These are the activations of a small network on made-up records, seen along a few directions, one row for each record.
Records have a field called MEKAP. Each example row is followed by its value.
The word missing means that the record has no MEKAP.
Other fields move the rows too, some of them a lot.
In the rows, zero is written as 500.
Random noise pushes rows far along 8 fixed directions. That doesn't count. These rows show it; they differ only by the noise:
[452 604 620 500 545 602 439 747 466 653 708 529 343 686 440 448 361 442
 519 529 318 689 422 471 413 512 561 487]
[469 590 509 518 536 423 508 630 563 577 523 316 470 516 395 474 488 392
 421 597 482 557 490 591 408 462 502 335]
[485 573 564 516 483 505 438 546 565 425 524 342 501 507 521 543 561 405
 489 464 500 674 520 418 386 442 532 233]
[571 513 478 504 428 487 470 374 322 315 418 611 474 529 518 346 496 540
 560 563 503 764 653 558 237 409 633 515]
[520 417 565 361 498 433 473 517 564 320 435 273 568 423 382 441 565 427
 442 532 320 447 595 457 641 481 550 510]
[486 482 519 505 552 424 551 496 573 457 416 405 529 443 433 445 498 540
 416 624 499 493 535 613 465 441 485 573]
[406 463 694 558 583 706 496 574 639 557 606 537 534 570 642 638 473 584
 488 394 488 494 354 338 584 517 470 653]
[421 486 508 539 558 546 619 614 477 772 583 363 575 588 413 533 427 353
 353 551 562 225 399 639 515 581 592 696]
[391 484 665 455 596 513 501 688 684 530 619 274 422 506 365 532 391 493
 330 587 330 442 489 528 535 490 531 629]
[526 430 385 501 406 576 467 490 464 549 351 672 622 534 630 462 600 516
 607 404 518 314 453 505 701 506 417 554]

[549 541 528 483 574 424 529 474 485 489 502 525 436 479 402 465 482 550
 498 594 450 601 501 478 485 472 481 531]
kez
[544 531 507 465 567 520 491 583 458 577 498 748 474 561 558 381 464 627
 693 507 390 617 367 442 689 547 325 541]
laba
[582 491 630 565 743 514 643 435 598 662 523 452 726 469 486 639 660 454
 548 481 569 476 237 220 817 578 334 478]
zekur
[580 487 540 378 585 432 551 537 337 516 566 527 471 532 305 337 412 465
 541 622 297 549 520 526 582 580 570 686]
laba
[534 490 474 585 585 366 667 250 402 395 439 523 559 391 525 439 477 619
 465 639 770 676 545 664 191 483 530 567]
rozom
[416 461 539 490 390 601 310 586 753 395 520 511 321 473 532 648 470 649
 401 413 346 370 602 422 555 379 456 570]
zeg
[501 576 425 549 346 552 354 502 495 501 577 548 307 549 484 600 460 483
 454 436 486 512 627 457 330 422 576 388]
sepu
[565 540 365 461 365 423 389 494 520 468 451 397 453 453 403 551 588 382
 477 461 449 380 617 455 547 445 501 278]
sepu
[556 643 320 610 516 402 557 518 462 739 425 586 560 511 525 498 588 423
 590 522 689 493 371 593 515 521 330 220]
laba
[548 431 550 401 553 408 559 352 496 281 402 432 650 368 554 480 641 499
 587 449 525 614 488 368 643 564 456 375]
gavor
[480 561 419 594 472 525 498 560 550 660 450 502 550 542 547 544 538 450
 497 486 603 402 439 557 513 473 420 397]
missing
[458 475 636 497 476 586 366 485 610 330 638 518 286 495 460 598 393 639
 420 492 343 631 658 374 382 414 579 608]
zekur
[603 604 491 636 616 420 585 273 482 458 382 679 573 428 623 533 632 640
 624 536 746 805 413 399 384 434 342 323]
kez
[522 603 474 518 601 383 602 556 429 668 592 407 516 514 410 488 510 336
 541 551 579 612 375 512 485 598 468 230]
pip
[502 551 373 516 421 463 476 578 415 659 578 462 436 578 400 487 488 323
 483 509 517 443 508 581 429 534 560 335]
rozom
[627 598 432 598 549 393 586 327 424 490 349 483 697 453 564 502 733 391
 600 504 744 710 420 429 403 455 438 149]
ruzog
[573 483 616 493 611 546 509 443 503 460 510 637 523 512 500 499 530 619
 570 517 411 616 437 331 595 481 448 661]
zeg
[562 483 456 407 444 464 387 540 529 455 496 578 355 486 364 458 474 567
 511 532 260 436 598 444 658 459 454 577]
sepu
[556 470 428 569 613 431 653 367 426 652 461 578 657 480 490 498 571 487
 541 562 688 439 377 534 571 581 415 553]
rozom
[558 549 329 544 562 409 550 564 541 761 358 651 628 495 529 470 647 486
 625 524 578 346 297 555 786 539 205 347]
ruzog
[498 407 382 528 430 493 530 396 580 483 330 563 597 419 608 528 580 601
 504 450 626 272 481 541 645 475 372 562]
zekur
[470 432 582 485 577 460 625 363 439 420 612 405 482 433 439 537 396 526
 386 548 592 511 544 541 342 568 645 687]
pip
[385 531 439 565 505 461 545 503 595 562 494 486 514 438 637 608 495 539
 484 454 722 445 437 612 437 552 389 345]
gavor
[459 550 392 488 361 427 340 554 624 368 469 553 297 428 551 518 502 579
 550 450 453 622 614 528 453 427 386 157]
pip
[651 491 481 492 565 480 557 371 329 481 389 728 627 526 532 371 618 534
 684 527 501 668 424 408 586 507 447 533]
ruzog
[526 551 364 464 370 395 403 457 478 401 438 465 402 442 454 505 535 465
 485 498 507 488 660 552 402 438 517 302]
kez
[515 525 538 454 482 491 423 567 553 415 485 454 470 505 469 448 508 499
 533 513 365 613 547 455 532 454 470 406]
missing
[390 416 570 387 436 521 386 640 688 371 545 319 405 453 444 533 438 516
 385 479 291 367 612 516 596 480 521 547]
missing
[528 432 434 478 460 487 416 463 663 430 351 618 509 410 542 544 600 661
 524 466 431 329 525 448 739 428 315 568]
zeg
[427 409 353 415 271 461 400 441 457 272 405 572 350 433 545 431 422 596
 457 471 476 410 755 706 366 465 602 560]
gavor

Which value of MEKAP does each new row have?
[437 383 624 421 586 332 537 396 759 193 456 206 478 263 381 546 503 626
 315 628 460 532 636 529 480 444 474 545]
rozom
[526 487 354 506 443 346 498 414 561 424 321 447 519 381 445 474 592 515
 427 586 570 405 616 651 469 415 444 412]
ruzog
[460 442 663 366 545 531 517 522 469 396 638 300 555 489 468 548 498 363
 470 413 401 523 487 355 575 633 637 496]
gavor
[550 539 498 363 510 377 483 594 444 444 511 403 439 497 353 340 465 429
 545 579 315 615 530 521 556 522 506 400]
laba
[446 565 322 638 415 566 428 608 539 796 521 660 404 587 544 602 451 508
 474 470 605 243 460 615 492 469 416 494]
zeg
[461 463 305 577 507 385 610 492 638 655 283 603 562 398 560 459 514 668
 484 596 685 220 389 758 662 485 220 573]
zekur
[457 432 607 419 540 490 528 508 552 434 548 321 474 477 363 525 442 476
 355 552 387 396 565 483 536 506 616 700]
kez
[506 472 525 508 506 585 527 475 439 528 504 649 507 555 557 469 454 575
 533 475 492 491 454 492 528 525 515 701]
laba
[456 523 456 539 337 643 380 537 473 516 571 600 384 580 597 593 456 483
 505 349 502 453 559 467 411 486 590 464]
laba
[480 467 378 530 488 487 508 515 536 589 402 773 492 478 623 454 494 669
 631 491 557 429 397 597 665 540 273 526]
pip
